Each row below holds a small network's activations on one input, seen along a few directions.
Each table varies a few parts of the input and shows all the possible inputs, shuffled.
A made-up example of a description, with smaller parts first: one of 4 places along a line, together with either a single point or (one of 2 separate values, together with one of 5 places around a ring) or one of 11 places around a ring.
Shared parts are said once, and a part with two or three values counts as separate values.
In the rows, 128 means zero.

Other details of the inputs vary at random and push rows far along two fixed directions, the same in every table; ignore that.

Rows:
x1: 128 132 117 121 121 148 130 138 120 118 137 121 112 145 137 122
x2: 192  80 143  70 171 119 103 122 155  87  69  82 209 101 152  96
x3: 115 147 148 148 112 107 123 133 130 149 144 171 129 132 127 144
x4: 173 111 155 104 128  72 110 123 149 115  81 160 190 116 147 117
x5: 151 129 119 111 144 153 115 140 126 119 120 104 143 135 130 126
x6: 110 149 147 159 120 103 129 117 131 140 127 166 109 120 125 130
x7: 156 101  95  80 162 192 123 156 119  90 128  56 135 144 139 113
x8: 163 115 155 112 139  81 114 127 147 122  70 158 204 112 134 128
x9: 118 147 132 154 109 104 126 131 131 145 132 175 113 123 126 126
x10: 109 121 130 125 134 147 127 129 123 124 143 110 122 142 119 125
x11: 102 142 150 153 109 103 131 114 125 143 126 164 121 137 120 128
x12: 102 138 152 148 113 100 131 113 130 141 135 165 122 137 118 134
x13: 101 136 123 141 121 149 139 123 131 139 162 135  84 138 130 134
x14: 136 106 130 112 150 151 124 127 123 110 118 102 136 125 126 123
x15: 108 130 104 122 140 194 131 129 109 111 152  75  82 145 119 121
x16: 114 134 124 129 133 147 126 126 120 124 129 108 115 143 118 119
x17: 113 139 144 153 111 107 133 116 137 150 129 170 110 125 134 130
x18: 112 144 150 159 111 108 132 130 130 140 123 165 121 131 107 142
x19: 109 129 110 114 128 194 139 138 122 107 160  74  97 154 119 128
x20: 121 147 124 161 108  83 140 114 118 153 135 150 122 115 122 140
x21: 173 118 159 113 139  81 107 130 145 128  78 157 201 110 140 126
x22: 108 144 150 155 114 105 133 114 131 140 130 167 112 122 131 129
x23: 117 155 145 150 104 109 126 125 127 148 133 170 125 135 131 138
x24: 106 149 143 145 108 107 133 121 134 139 135 173 129 137 123 145
x25: 154  98  86  90 151 168 133 131 118 105 143  37 144 124 135 119
x26: 135 127 101  93 142 196 124 140 122 107 154  67 119 151 137 123
x27: 106 137 101 133 134 183 135 134 122 129 158  95  72 143 127 124
x28: 110 135 106 151 121 129 151 130 108 147 166 116 102 125 117 147
x29: 164 110 164 111 140  74 113 106 156 115  79 152 186 101 145 114
x30: 113 136  94 118 142 197 133 145 114 114 151  83  99 154 116 134
x31: 138 132 115 108 138 152 121 133 130 112 111 101 144 137 128 122
x32: 106 135 154 149 113 104 131 108 128 137 135 169 115 127 122 138
x33: 121 123 126 131 139 153 126 124 117 120 130 115 108 132 116 129
x34: 175 130 154 114 132  79 101 123 146 127  71 153 195 112 141 117
x35: 119 141 126 158 101  86 143 109 117 152 138 152 125 117 128 139
x36: 134 112  99  95 145 189 126 153 118 101 153  71 113 150 136 119
x37: 111 139  99 148 119 126 140 129 109 146 156 110  93 125 117 152
x38: 147 109 105  84 144 198 127 139 127  88 118  40 138 145 132 105
x39: 113 118 100 120 149 196 138 143 121 122 160  82  85 141 128 127
x40: 206  85 122  73 164 122  99 135 150  93  61  94 207 104 147  92
x41: 197  81 116  74 161  97 111 125 137 105  68  70 214  93 149 117
x42:  95 138 134 145 113 150 139 139 124 131 158 127 101 144 112 140
x43: 132 116 101 108 161 194 128 136 120 101 140  63 103 135 127 116
x44:  97 139 132 148 119 152 142 142 120 132 151 129 100 143 109 143
x45: 146 124 115 103 141 148 125 135 133 120 116 104 127 122 133 108
x46: 124 124 119 119 139 151 137 142 126 131 140 123 110 126 126 125
x47: 124 121 116 122 128 150 126 143 129 124 151 123 117 130 132 122
x48: 114 144 141 144 107 105 137 124 132 149 131 174 110 122 130 126
x49: 112 149 123 161 103  77 135 116 118 158 133 154 114 113 124 150
x50: 163 122 154 110 126  81 113 116 149 120  67 155 200 116 141 119
x51: 122 143 138 153 115 102 127 137 123 140 129 177 114 134 122 140
x52: 103 140 121 131 118 147 142 131 127 139 164 139  85 135 126 131
x53: 114 138 126 149 103  79 138 112 124 152 142 151 122 115 129 153
x54: 190  97 112  95 153 103 119 119 131 111  84  81 192 102 136 114
x55: 116 139 137 146 107 103 130 126 135 142 143 178 118 125 130 131
x56: 131 110 128 112 150 148 124 132 124 115 118  98 143 135 122 119
x57: 146 118 112 107 130 150 122 135 132 113 122 108 136 128 142 107
x58: 107 140 147 158 121 103 128 121 123 145 125 166 119 134 109 135
x59: 111 134 129 153 106  79 136 120 122 155 145 152 125 112 127 155
x60: 123 122  82 114 132 175 147 125 110 119 174  56 100 138 127 131
x61: 114 141 123 153 100  84 138 113 118 153 135 147 120 116 131 147
x62: 117 125 129 127 127 153 130 117 119 119 132 113 110 135 128 122
x63: 106 137 118 151 129 151 136 131 125 142 151 136  81 136 120 136
x64: 119 142 138 148 120 105 133 130 130 151 129 177 109 119 119 133
x65: 139 126 126 114 133 150 124 134 132 109 109  93 139 135 122 117
x66: 112 135 145 142 115 103 134 131 135 150 141 175 115 119 125 133
x67: 176 120 150 112 131  72 106 127 144 117  69 158 186 114 143 112
x68: 104 144 145 147 112 107 130 130 132 142 137 172 132 134 120 147
x69: 110 131 147 152 118 105 130 123 140 150 139 171 114 122 129 136
x70:  97 136 129 149 134 149 140 132 120 133 157 133  88 131 122 137
x71:  93 130 134 144 123 149 134 125 117 131 161 132  91 137 117 138
x72: 172 105 149 114 138  78 111 132 149 124  79 163 192 100 141 114
Description of these inputs: one of 6 places around a ring, together with either one of 2 separate values or one of 10 places around a ring.
Q: The inputs of x71 and x15 match in every part but the place on the ring of 6. If x66 is changed in the same way as x71 into x15, which row does it become?
A: x45
Q: The inputs of x26 and x5 match in every part but the place on the ring of 6. If x4 is changed in the same way as x26 into x5, which row does it become?
A: x51
Q: Change only the choice among 2 separate values in x49. List by row number the other rows that result.
A: x20
Q: Change only the place on the ring of 6 in x11. List by row number the other rows that result.
A: x10, x12, x16, x56, x58
Q: Change only the choice among 2 separate values in x28. List by row number the other rows that result.
A: x41
Q: List by row number the other rows that have the place on the ring of 6 in common with x11.
A: x1, x17, x22, x23, x35, x38, x48, x50, x57, x61, x62

Rows:
x73: 134 116 134 117 138 142 127 108 131 108 124  93 143 124 137 125
x74: 150 119 116 105 136 131 116 141 131 130 139 107 156 128 141 126
x75: 102 126 132 121 142 184 125 134 130 120 151 134  78 147 126 116
x76: 146 114 112 117 160 137 126 117 124 125 112 103 124 114 130 116
x77:  88 135 147 143 133 189 129 135 126 119 154 130  79 154 118 121
x78: 156 131 108 112 131 133 114 140 127 120 119 101 131 125 141 118
x79: 135 121 114 106 135 139 120 137 126 125 125 100 159 140 133 136
x80: 139 127 132 108 130 136 130 114 133 111 116  97 156 132 126 131
x81:  93 161 100 158  96 152 144 140 101 146 191 139  62 152 121 133
x82: 149  99 134 100 145 128 127 134 130 103 108  92 172 124 117 130
x83: 144 131 114 106 128 142 125 127 125 113 120 102 152 139 140 137
x84: 125 130 166 137 117  68 123 113 142 146 105 165 179 117 117 140
x85: 119 142 156 152  99  74 134 108 129 141 107 172 146 127 111 127
x86: 131 126 151 105 144 165 118 139 140 104 106 119 142 148 120 110
x87: 122 128 148 147 112  69 131 102 130 145 115 181 127 113 131 120
x88:  81 153 122 151 117 182 141 153 134 139 178 166  53 151 123 128
x89: 111 160  98 158 123 155 137 144 103 149 171 132  74 137 117 140
x90: 142 112 147 136 117  69 135 135 143 143 119 179 154  99 133 138
x91: 141 110 115 110 136 136 127 147 120 112 124 105 153 137 127 142
x92: 150 133 136 147 126  76 131 123 140 153  98 177 145  94 131 126
x93: 148 132 105 120 143 143 122 136 115 122 104 103 144 130 125 129
x94: 152 120 109 110 132 130 125 134 139 123 110 103 128 111 143 113
x95:  74 164 117 165 103 154 145 128 109 143 165 120  59 152 100 148
x96: 143 133 109 113 128 137 117 136 122 116 103  97 138 135 133 127
x97: 144 127 139 137 104  71 133 118 142 144 106 177 147 106 138 114
x98: 141 110 113 103 137 138 130 137 141 133 136 104 145 116 142 121
x99: 157 129 113 105 130 139 122 131 130 117 136 106 145 130 147 128
x100: 132 103 124 103 149 129 123 119 134 128 131 104 142 118 138 123
x101:  68 179 160 183  93 120 133 144 123 157 153 230  80 159 112 152
x102: 150 119 112 103 130 141 134 126 141 121 131 106 138 116 149 123
x103: 133 148 163 143 118 100 110 143 146 137 118 210 137 133 132 122
x104: 140 114 122 102 143 136 128 109 132 115 128 103 132 119 145 124
x105:  94 138 120 153 123 157 134 121 115 128 150  99  75 138 119 131
x106: 155 109 114 108 139 132 124 152 124 116 140 108 146 127 135 132
x107:  96 115 114 134 135 152 145 134 111 130 176 117  80 132 120 143
x108: 139 128 161 161 134  71 122 103 134 142  86 167 155 103 120 128
x109: 140 113 117 110 144 131 120 117 130 119 111  97 118 118 138 115
x110: 133 110 128 121 132 138 128 111 124 108 116  93 137 128 129 105
x111: 142 128 120 122 147 143 128 123 123 120 104  94 142 127 110 124
x112: 114 115 168 160 119  73 132 117 131 136 123 173 145 110 117 145
x113:  96 121 126 135 134 158 133 122 121 130 161  95 111 135 122 134
x114: 125 146 140 150  96  75 128 120 123 142 107 181 147 132 125 133
Q: The inputs of x101 and x86 match in every part but one. If x114 is changed in the same way as x101 into x86, which row does it become?
A: x85
Q: Describe the family of inputs behind these rows.
A: one of 6 places around a ring, together with either a single point or one of 6 places along a line
Q: List by row number the other rows that have the place on the ring of 6 in common with x109.
A: x75, x76, x87, x100, x104, x107
Q: A walk changes only the place on the ring of 6. It starts at x107 and steps to x90. List the rest of the walk in order.
A: x106, x91, x82, x112
